[133 156 117  92 107 117]  z_277
[166  78 128 107 184 183]  z_520
[166 120 128 107 184 133]  z_950
[ 77 156 117  92 106 117]  z_847
after: [78] => [128]
after: [77] => [156]

[ 70 104 138  86 150 147 144] -> z_68
[150 106 131 118 101 133 126] -> z_307
[175 151 110 135  92 112 145] -> z_527
[ 72 141 128 125 157 152 108] -> z_853
[183 108 109 149 106  86 118] -> z_367
[150 106 131 118 161 151 125] -> z_967
after: [70] => [104]
after: [110] => [135]
after: [72] => [141]

[122 148 118 121 152 120 141 110 128 134]  z_966
[149 144  99 116 152 151 152 107 146 121]  z_189
[126 143  96 107 171 133 127 121 139 118]  z_421
[137 134  91 108 183 142 146 118 152  81]  z_710
[126 143  96 107 171 133 127 121 139 102]  z_486
[135 146 105  99 164 137 157  98 156 121]  z_27
after: [148] => [118]
after: [156] => [121]

[124 114 110 104 101 117 108  86  94  91  95  94  80  80  83  84  94] : z_407
[134 135 138 135 141 137 132 122 136 130 134 138 140 146 135 125 122] : z_324
[106  99  96  73  77 102 117 120 134 132 140 125 124 126 116 127 120] : z_94
[103 103 112 109  98  94  89  90  67  89  91  97 100 100 102 126 141] : z_363
[150 154 161 151 148 149 133 126 127 144 146 145 139 120 113 119 118] : z_609
[115 118 122 133 121 133 149 147 140 144 146 127 145 132 143 151 154] : z_757
after: [119] => [118]
after: [108] => [86]
after: [121] => [133]

[118 106 103 137 128 159 161 132 114] = z_960
[185 109 106 113 134 118 162 141 107] = z_736
[110 124 135 113 127 112 128 129 131] = z_764
after: [135] => [113]
after: [110] => [124]
after: [112] => [128]
after: [161] => [132]
after: [162] => [141]
after: [159] => [161]
after: [129] => [131]

[122 135 127 144 128]  z_522
[128 130 134 162 116]  z_479
[146 158 147 159  83]  z_650
[137 144 120  88 129]  z_436
[161 123 143 102 118]  z_691
[151 157 131 142  92]  z_124
[126 142 111 148 130]  z_358
after: [143] => [102]
after: [162] => [116]
after: [127] => [144]
after: [111] => [148]

[164 122 166 115 106  95 150 114 151 153]  z_820
[133 151 117  94 118 147  95 138 114 116]  z_750
[122 135 119 144 148 138 101 140 150 147]  z_608
[151 101 145 114 153 177 146 147  81 131]  z_226
[111 177 116 115 133  92 127 123 110 151]  z_728
find: [133 151 117  94 118 147  95 138 114 116] => z_750
after: [146] => [147]
after: [110] => [151]
after: [94] => [118]
after: [145] => [114]
find: [111 177 116 115 133  92 127 123 110 151] => z_728

[106  97 128 119] = z_244
[102 163 132 119] = z_238
[106  97 128 100] = z_517
[124 122 116 107] = z_579
[138 110 145 131] = z_988
[122 108 142 117] = z_273
[128 106 127 107] = z_769
[118  99 136 115] = z_347
[164 136 114  69] = z_958
after: [116] => [107]
after: [118] => [99]

[ 90 133 146  91  87] : z_322
[174 159 180 158 159] : z_729
[174  78 173  78 181] : z_896
[ 79 104 134 145  91] : z_288
after: [79] => [104]
after: [158] => [159]
after: [134] => [145]
after: [145] => [91]
after: [133] => [146]
after: [90] => [133]
after: [180] => [158]

[124 142 143 144  89 138 134] = z_930
[ 89 164 157 131  73 121 113] = z_653
[124 142 143 113  89 138 134] = z_503
find: [124 142 143 113  89 138 134] => z_503
after: [144] => [89]
find: [ 89 164 157 131  73 121 113] => z_653

[101 130 116  88 131  82  90 147  71 119 161 113 130 122 104 114 134 131
 116 118  82  85 100  81  92 139 120 163  95 124 112 123 102 136 124 121
 118  92] = z_285
[135 133 127 109 140 124 137 131 153 140 109 143 134  94  99 115 156 137
 138 106 135 126 116  93 110 143 147 138 124 126 135 113 106 132 104 134
 145 138] = z_697
[109 109 108 105 123  94  99 132  71 100 155 105 121 119 104 132 142 117
  97 121  84 103 102  96  96 115 100 146 101 126  98 129 108 126 123 105
  93 126] = z_489
[157 102 114 162 108 163 174 105 151 107 125 143 123 136 160 159 129  89
 118 112 142 165 128 162 134 101 107  86 113 158 114 131 153 116 116 129
 106 120] = z_913
[114 105 109  95 125  92  92 129  70  92 164 102 120 119 118 125 142 115
  90 122  79  91 102  92  92 112  93 149 101 123  98 131 110 111 124  95
  94 100] = z_34
[109 109 108 105 123  94  99 132  71 100 155 105 121 119 116 132 142 117
  97 121  84 103 102  96  96 115 100 146 101 126  98 129 108 126 123 105
  93  92] = z_725
[141 116 155  87 116  86 107 124 102 141  90 160 158  94  91  91 130 156
  88 108  82 111 107 100  97 106  99 134 123 125 114  89 118 130 115  88
 112 141] = z_615
[137  88 114 145 149 168 130 104 159  91  79  99  93 104 131 126 116  93
 109 144 155 142 130 165 139 100 126  94 174 102 135 157 114 116 127 107
  96 159] = z_799
find: [137  88 114 145 149 168 130 104 159  91  79  99  93 104 131 126 116  93
 109 144 155 142 130 165 139 100 126  94 174 102 135 157 114 116 127 107
  96 159] => z_799
after: [168] => [130]
after: [70] => [92]
after: [87] => [116]
find: [141 116 155  87 116  86 107 124 102 141  90 160 158  94  91  91 130 156
  88 108  82 111 107 100  97 106  99 134 123 125 114  89 118 130 115  88
 112 141] => z_615
find: [114 105 109  95 125  92  92 129  70  92 164 102 120 119 118 125 142 115
  90 122  79  91 102  92  92 112  93 149 101 123  98 131 110 111 124  95
  94 100] => z_34

[146  95 145 151  99] : z_640
[141 136 122 122 131] : z_168
[ 94 108  82 151  99] : z_528
[118  96  99 125 158] : z_329
[141 136 122 122  88] : z_321
after: [95] => [145]
after: [108] => [82]
after: [146] => [95]

[123 105 137 136] = z_665
[143 143 138 140] = z_406
[107 143 118 140] = z_699
[141  96 119 129] = z_989
[127  89 144 143] = z_171
after: [144] => [143]
after: [89] => [144]
after: [96] => [119]
after: [119] => [129]
after: [137] => [136]
after: [118] => [140]

[162 150 158  95 142 102 175 158 117 153 100 117 124 116 113] -> z_107
[171 140 144 140 171 130 126 149 119 103 125  96 132 119 163] -> z_467
[120 143 136 126 113 129 159 166 148 134 112 132  86 106  99] -> z_695
[120 157 136 126 113 129 159 166 148 134 112 132  86 162 163] -> z_323
[138 108 133 136 133 109 143 108 115 111 137  89 129 116 117] -> z_601
after: [144] => [140]
after: [130] => [126]
after: [137] => [89]
after: [96] => [132]

[142 136  92 133 141 147 185 160 136 152 151  73  92 113 102 115 105  98
 145  85 110] = z_795
[183 123 124  94 115 140 123 171 176  83  81 133 111  81  80 163 155 132
 102 119 143] = z_259
[180 149 111 134 169 101  80 174 114 102 131 111 177  82 138 161  86 167
 124 151 138] = z_538
[118 121  92 131 121 142 113 131 184 161  77  91  74 125 109 150 164  90
 132 168  79] = z_119
[144 104 146 107 167  96  81 185 161 116 113  89 119  73 180 161 183 132
  71 110 163] = z_783
find: [180 149 111 134 169 101  80 174 114 102 131 111 177  82 138 161  86 167
 124 151 138] => z_538
after: [144] => [104]

[188 117 125 186  76 184 151  88  94  96]  z_482
[119  72 133 167 186 140 130 171 173  74]  z_811
[132 145  78 151 167 150  84 131 113 141]  z_835
after: [125] => [186]
after: [78] => [151]

[105 106 131 119 165 134 139 128 142 126] : z_862
[115 141 106 146 126 128 128 151 128 151] : z_112
[116 122 150  78 129 161 164 127 142 100] : z_450
after: [150] => [78]
after: [146] => [126]
after: [164] => [127]
after: [165] => [134]
after: [127] => [142]
after: [115] => [141]
after: [141] => [106]

[ 83 126 143 115 133 139 125 134 118 126 144] : z_675
[121 132 103 108 133 140 111 146 131 118 119] : z_696
[134 138 126 145 109  98 114 150 138 134 151] : z_371
[149 124 152 106 120 110 120  86 130  94 123] : z_198
[121 115 103 108 133 140 111 146 131 118 119] : z_200
[139 129 140 131 121 114 120  97 130 110 123] : z_541
[121 115 149 108 133 140 111 146 131 138  99] : z_856
[139 129 140 112 121 114 120  97 130 110 123] : z_867
after: [150] => [138]
after: [98] => [114]
after: [112] => [121]
find: [149 124 152 106 120 110 120  86 130  94 123] => z_198
find: [121 115 149 108 133 140 111 146 131 138  99] => z_856
after: [94] => [123]

[139 109 120 148] -> z_996
[113 133 163 127] -> z_459
[121 113 154 122] -> z_158
[125 110 100 158] -> z_315
[117 102 171 114] -> z_852
[139 119 112 158] -> z_713
[119 127 127 157] -> z_722
[115 117 130 142] -> z_718
[142 174 161  90] -> z_472
after: [121] => [113]
after: [112] => [158]
after: [163] => [127]

[126 135 123 104] -> z_664
[100 136 105 141] -> z_76
[147 118 102 120] -> z_860
[118 103  76 136] -> z_843
[109 135 121 138] -> z_251
[143 153 163 143] -> z_272
[133 130 155 142] -> z_921
[136 124  93 133] -> z_925
[134 118 135 150] -> z_484
[115 104 101 122] -> z_940
after: [102] => [120]
after: [100] => [136]

[128 136 146 131 134 138 129 133 126 109 129 125 114 123 140 124 144 129
 123 138 131 120 124 141 126 128 138 110 116 112 136 134 128 117 132 135
 134 127 127 129 121 132 141] : z_253
[146 141 159 138 138 149 144 131 122 136 107 136  80 117 160 133 153 142
 108 142 134 118 123 166 107 125 147 124 107 108 135 146 115 111 127 128
 129 124 132 153 126 128 162] : z_187
[127 131 138 129 128 135 127 129 132 118 127 125 129 132 134 121 131 134
 127 120 132 124 117 129 132 129 138 128 129 108 131 132 131 116 138 128
 132 129 122 125 151 129 150] : z_39
[146 133 142 139 139 139 142 133 120 139 124 132 105 117 139 132 142 128
 120 124 126 124 129 147 118 128 136 135 112 121 125 137 119 126 123 135
 130 124 138 132 120 119 141] : z_261
[127 131 138 118 128 135 127 129 132 118 127 125 129 132 134 126 131 134
 127 120 132 124 117 129 132 129 138 128 129 108 131 132 131 116 138 128
 132 129 122 125 129 140 133] : z_519
[119 132 147 116 122 134 100 127 139  94 143 115 142 139 129 111 140 130
 136 106 134 112 116 124 144 129 136 126 130  96 142 125 148 108 146 127
 140 130 102 120 127 161 132] : z_706
[146 131 137 140 140 137 156 132 118 149 114 139 100 115 140 137 135 133
 115 150 127 132 128 147 110 128 135 132 116 127 120 139 111 131 118 131
 125 123 148 136 125 110 141] : z_345
[137 136 146 131 134 138 129 133 126 124 129 125 114 123 140 124 144 129
 123 138 131 120 124 141 126 128 138 132 116 112 131 134 128 117 132 135
 134 127 127 129 121 132 141] : z_164
find: [146 131 137 140 140 137 156 132 118 149 114 139 100 115 140 137 135 133
 115 150 127 132 128 147 110 128 135 132 116 127 120 139 111 131 118 131
 125 123 148 136 125 110 141] => z_345
find: [127 131 138 118 128 135 127 129 132 118 127 125 129 132 134 126 131 134
 127 120 132 124 117 129 132 129 138 128 129 108 131 132 131 116 138 128
 132 129 122 125 129 140 133] => z_519
find: [137 136 146 131 134 138 129 133 126 124 129 125 114 123 140 124 144 129
 123 138 131 120 124 141 126 128 138 132 116 112 131 134 128 117 132 135
 134 127 127 129 121 132 141] => z_164
find: [128 136 146 131 134 138 129 133 126 109 129 125 114 123 140 124 144 129
 123 138 131 120 124 141 126 128 138 110 116 112 136 134 128 117 132 135
 134 127 127 129 121 132 141] => z_253

[118 115 134 129 122 105 127 148 114 133 142 127 135 114 130 122 136 116
 142 137  97 125 138] = z_233
[153 143 108 101 145 145 121 120 169 146 172 147 172  88 135 144 124 109
 129 176 155 144  96] = z_413
[154 142 125 125 136 126 128 136  97 180 155 137 178  90 153 116 130  87
 137 170 110 126 160] = z_260
[118 115 130 129 122 105 127 148 114 133 142 127 135 114 130 122 119 142
 113 127 172 127  98] = z_825
find: [118 115 130 129 122 105 127 148 114 133 142 127 135 114 130 122 119 142
 113 127 172 127  98] => z_825
after: [169] => [146]
after: [147] => [172]
after: [110] => [126]
after: [120] => [169]
after: [143] => [108]

[148 144 162 125 157  85 139 117 113 123 138 147 134  86 122  95 145 165
 140 113 112 125 149 132 130] : z_126
[102 116  93 124  98 179 117 146 144 135 117 104 125 172 130 161 106  99
 119 140 147 123 110 128 128] : z_343
[130 104 158 157  92 138 113 134 100 106 129 124 156 128 117 136 121 143
 133 144  87 125 125 131 174] : z_86
[110 150  86 107 160 130 136 109 151 159 125 116 108 134 142 127 137 106
 122 113 173 138 122 120  75] : z_649
[106 131  84 113 130 156 121 135 156 149 123 106 106 159 138 155 122  95
 120 129 167 136 116 123  96] : z_880
after: [108] => [134]
find: [102 116  93 124  98 179 117 146 144 135 117 104 125 172 130 161 106  99
 119 140 147 123 110 128 128] => z_343

[137 118 123 125 113 127 128 101  97 128 145 132 130 128 104 134 129 117
 128 113 127 153 148 124 169 129 131 135 117 128 164 134  94 163 122 128
 119 128 128 124 164 165]  z_77
[137 118 123 125 113 127 128 101  97 128 145 132 130 128 104 134 129 117
 128 113 127 152 148 124 169 152 131 135 117 128 164 134  94 163 122 128
 130 128 128 124 164 165]  z_352
[137 118 123 125 113 127 128 101  97 128 145 132 130 128 104 128 129 117
 128 113 127 152 148 124 169 152 131 135 117  98 164 134  94 163 122 128
 130 128 128 124 164 165]  z_102
[128 128  95 102 134 128 138 134 146 117 117 135 136 120 144 128 129 139
 114 114 124 131 124 159 137 120 127 139 128 142 128 131 125 128 125 129
 128 128 137 116 131 131]  z_564
after: [116] => [131]
find: [128 128  95 102 134 128 138 134 146 117 117 135 136 120 144 128 129 139
 114 114 124 131 124 159 137 120 127 139 128 142 128 131 125 128 125 129
 128 128 137 116 131 131] => z_564
after: [159] => [137]
find: [137 118 123 125 113 127 128 101  97 128 145 132 130 128 104 128 129 117
 128 113 127 152 148 124 169 152 131 135 117  98 164 134  94 163 122 128
 130 128 128 124 164 165] => z_102

